[  16 -113   71   71] : <128>
[16 72 57 71] : <81>
[39 14 56 72] : <8>
succ: [39]
[14]
succ: [56]
[72]
then: [16 72]
[57]
succ: [-113]
[71]
back: [71 71]
<128>
q: [39 14 56 72]
<8>
succ: [14]
[56]

[ -1   6   5  -2  -3  17 -44  -4 -19   8  -9   8   0  -1  -7   1 -31   6]  <72>
[  1   1   2  -6   6 -16 -42   6  -7   4 -12   0  -3   1   2   0  -4   5]  <165>
[   8   -4   -1   -9    0   -9  -10   -1    5   -7   -8   -3    1    1
    3   -3 -105    7]  <140>
[  -1    1    0    0   -3   27   -5  -20  -26   -1   11    4    1    0
   -8   -1 -104   -6]  <131>
[-10   4  -3 -13   0   5   1  -1  -8  19   1   5   0  -1  -6   0   8 -12]  <74>
[-33  -1  15  -7   6  -1  19   8  11 -12   1   2   4   0  -3   0   0  -4]  <126>
[-8 -2  0 20 -5  1 32 15 17  3 22  3  0 -2  9  2 42  6]  <120>
back: [ 2  1 -3]
<165>
then: [  4 -12   0  -3   1   2   0]
[-4]
succ: [-44]
[-4]
q: [ -1   6   5  -2  -3  17 -44  -4 -19   8  -9   8   0  -1  -7   1 -31   6]
<72>
then: [  4  -3 -13   0   5]
[1]

[-65  12  -8 -38  43  38] : <26>
[-127   28   -7   16 -126   48] : <105>
[-66  12  -8 -38  43   5] : <21>
back: [  5  43 -38  -8  12]
<21>
q: [-65  12  -8 -38  43  38]
<26>
succ: [-66]
[12]
q: [-127   28   -7   16 -126   48]
<105>
succ: [-65]
[12]

[ -13   19   52  -58  -25   16   48   70  -75   -7   40  -80  -85    0
   11  -40   14   83  -34   45  -14  -57  -85   31  -24   59   -1  -59
    3   63 -102  -32   36   -3   -5   31  -12   -9   -2   29   51  -13
   11   44   60   81  -43   -5  -71   33   55  -17]  <111>
[ 12  -3  34 -39  -9  15  34  58 -46 -23  30 -51 -66 -11  16 -31   7  51
 -26  36 -22 -26 -62  24 -24  55   0 -42   3  50 -77 -16  30   8  -2  24
 -14 -10  34  79  -3  67 -17  22  43  54   9  18 -53 -46  -6 -69]  <117>
[ 12  -3  34 -39  -9  15  34  58 -46 -23  30 -51 -66 -11  16 -31   7  51
 -26  36 -22 -26 -62  24 -24  55   0 -42   3  50 -77 -16  30   8  -2  24
 -14 -10   8  25  31  -9   2  -1  29  55 -23   4 -55   7  35  -4]  <149>
[ -4 -14  27   8   2 -11  19 -13   5 -75  18  51 -42 -36  20  12 -39 -66
   1   0 -99  48   3   2 -30  52 -22 -10 -58   5 -24  -3 -32  31 -29  26
 -55 -29  57  26 -27   2  36 -10 -85 -41  66  -8   9 -34  -1   8]  <141>
[  24   -4  -15    2   35  -30  -34   66   -4  -34   72   -8   -9   -7
   16  -84    3  -36   20   39  -21   42   21    9   35    0   14   61
   83   37   41  -11   54   54  -13  -16  -75  -33  -42   -4  -36  -22
 -101   47  -40   -3   -2  100  -14  -47  -11   82]  <148>
[   9   -6   52  -58  -25   16   48   70  -75   -7   40  -80  -85    0
   11  -40   14   83  -34   45  -14  -57  -85   31  -24   59   -1  -59
    3   63 -102  -32   36    5   -5   -1  -12   -9   -2   29   51  -13
   11    1   60   81  -43   -5  -71   18   55  -17]  <107>
[ -13    9   50   16  -84   14   66   17   -9   -2   51 -115   15   18
   25   -2  -54   -7   -8   23   30  -21   -8  -32    3  -18  -40  -48
   39   -9    2   13   20   29  -12   21  -10    5   24   86    4   70
   -6   30   59   59   10   12  -55  -52    3  -86]  <119>
then: [-11  19]
[-13]
q: [ -13   19   52  -58  -25   16   48   70  -75   -7   40  -80  -85    0
   11  -40   14   83  -34   45  -14  -57  -85   31  -24   59   -1  -59
    3   63 -102  -32   36   -3   -5   31  -12   -9   -2   29   51  -13
   11   44   60   81  -43   -5  -71   33   55  -17]
<111>
q: [ -4 -14  27   8   2 -11  19 -13   5 -75  18  51 -42 -36  20  12 -39 -66
   1   0 -99  48   3   2 -30  52 -22 -10 -58   5 -24  -3 -32  31 -29  26
 -55 -29  57  26 -27   2  36 -10 -85 -41  66  -8   9 -34  -1   8]
<141>

[ -7  73  10 -69  37 -12 -19   8   9  24  14  -7   1  -8]  <153>
[  35 -108   15  101   -5  -84  -48    8  -13  -14    6   -4    0    9]  <42>
[ -4  11 -11 -21 -13 -58   9   4 -10  -6 -31  15 -13  -6]  <62>
[-17 -44  -8 -69 -70 -74   8  -6 -26 -27 -18   0   0  -7]  <52>
[ -6  11  24 -10 -31 -58  -4 -14   9 -11 -21  15   7  13]  <129>
[  -2   12    4 -120   13   57  -19   -5    9   14    5    0  -13   -5]  <32>
q: [ -6  11  24 -10 -31 -58  -4 -14   9 -11 -21  15   7  13]
<129>
common <52> <32>: 
[0]
then: [ -4  11 -11 -21 -13 -58   9   4 -10  -6 -31  15]
[-13]
common <62> <52>: 
[-6]
then: [-58   9   4]
[-10]

[-53  21  34 -49  18 -18 -46] : <18>
[ 14  23  42 -15 -40 -88 127] : <15>
[-19  42  23 -40 -15  -9 -71] : <30>
then: [ 42  23 -40]
[-15]
then: [ 21  34 -49]
[18]
then: [ 42  23 -40 -15]
[-9]

[  17   -3 -106  -35] = <109>
[  17   -3   46 -107] = <110>
[ 17  -3 117  -4] = <70>
q: [  17   -3   46 -107]
<110>

[-53   2  -5 -15  -4 -44   4   9  -6  43  25  24  38 -10 -22   0 -57  38
  12 -18 -12] : <114>
[ 19 -48 -38  53 -14 -14 -69  39  -9  58  13 -24 -10  23 -53  13  22 -32
 -63  11 -27] : <44>
[  1 -48  21  53 -14  13  -9  39 -69  58 -14 -24 -10  23 -53  13  22 -32
 -63  11 -27] : <16>
[ 26 -39  28  -8   0 -10  56   0 -59  44  15 -29 -59  16 -12 -25  -4 -75
  -2  -9  19] : <125>
[   1   -9   98  -42   23    5  -57  -14   38   19  -15  -34   13 -103
   25   40  -60   25   50  -17    2] : <143>
[-16 -29 -26 -56  22 -37  29  32 -65  29  10 -27 -10  85 -10   0  10 -70
 -21  36 -34] : <168>
[-11  -7  17  16 -36  -8  20  33  28 -10  12   4  -5  31  12 -23 -21  17
  -4  26  -4] : <68>
common <143> <168>: 
[-34]
back: [ 36 -21 -70  10   0 -10]
<168>
back: [ 25 -60  40]
<143>
then: [-14  13  -9  39 -69  58 -14]
[-24]
common <68> <44>: 
[-10]

[  6  -2 -16 -11 -16  20  44] -> <103>
[ 15 -15  -8  11   8  43 -18] -> <5>
[-13   4 -12 -21  22  27 -35] -> <53>
[ -6  11 -11   3  12  93  -6] -> <61>
[-30  18  23 -11  58  -8 -28] -> <123>
succ: [12]
[93]
then: [ 23 -11  58  -8]
[-28]
then: [ 18  23 -11  58  -8]
[-28]

[  3   5 -12   3 -11  -4  11  13   8  18  14   4 -18  -6   3  -4  -1]  <47>
[ -3  -6  14  -3  12   4 -13 -16  -9 -21   5  -5  21   7  -3   4   1]  <3>
[ -3  -6  14  -3  12   4   3 -16  -9 -21   5 -22  21   7  -3   4   5]  <45>
[ 1 -1  3 -1  2  1 -3 -3 -2 -4  1 -1  4  1 -1  1  0]  <6>
q: [ -3  -6  14  -3  12   4   3 -16  -9 -21   5 -22  21   7  -3   4   5]
<45>
succ: [-5]
[21]
back: [ 3 -1  1]
<6>
q: [ -3  -6  14  -3  12   4 -13 -16  -9 -21   5  -5  21   7  -3   4   1]
<3>
q: [  3   5 -12   3 -11  -4  11  13   8  18  14   4 -18  -6   3  -4  -1]
<47>

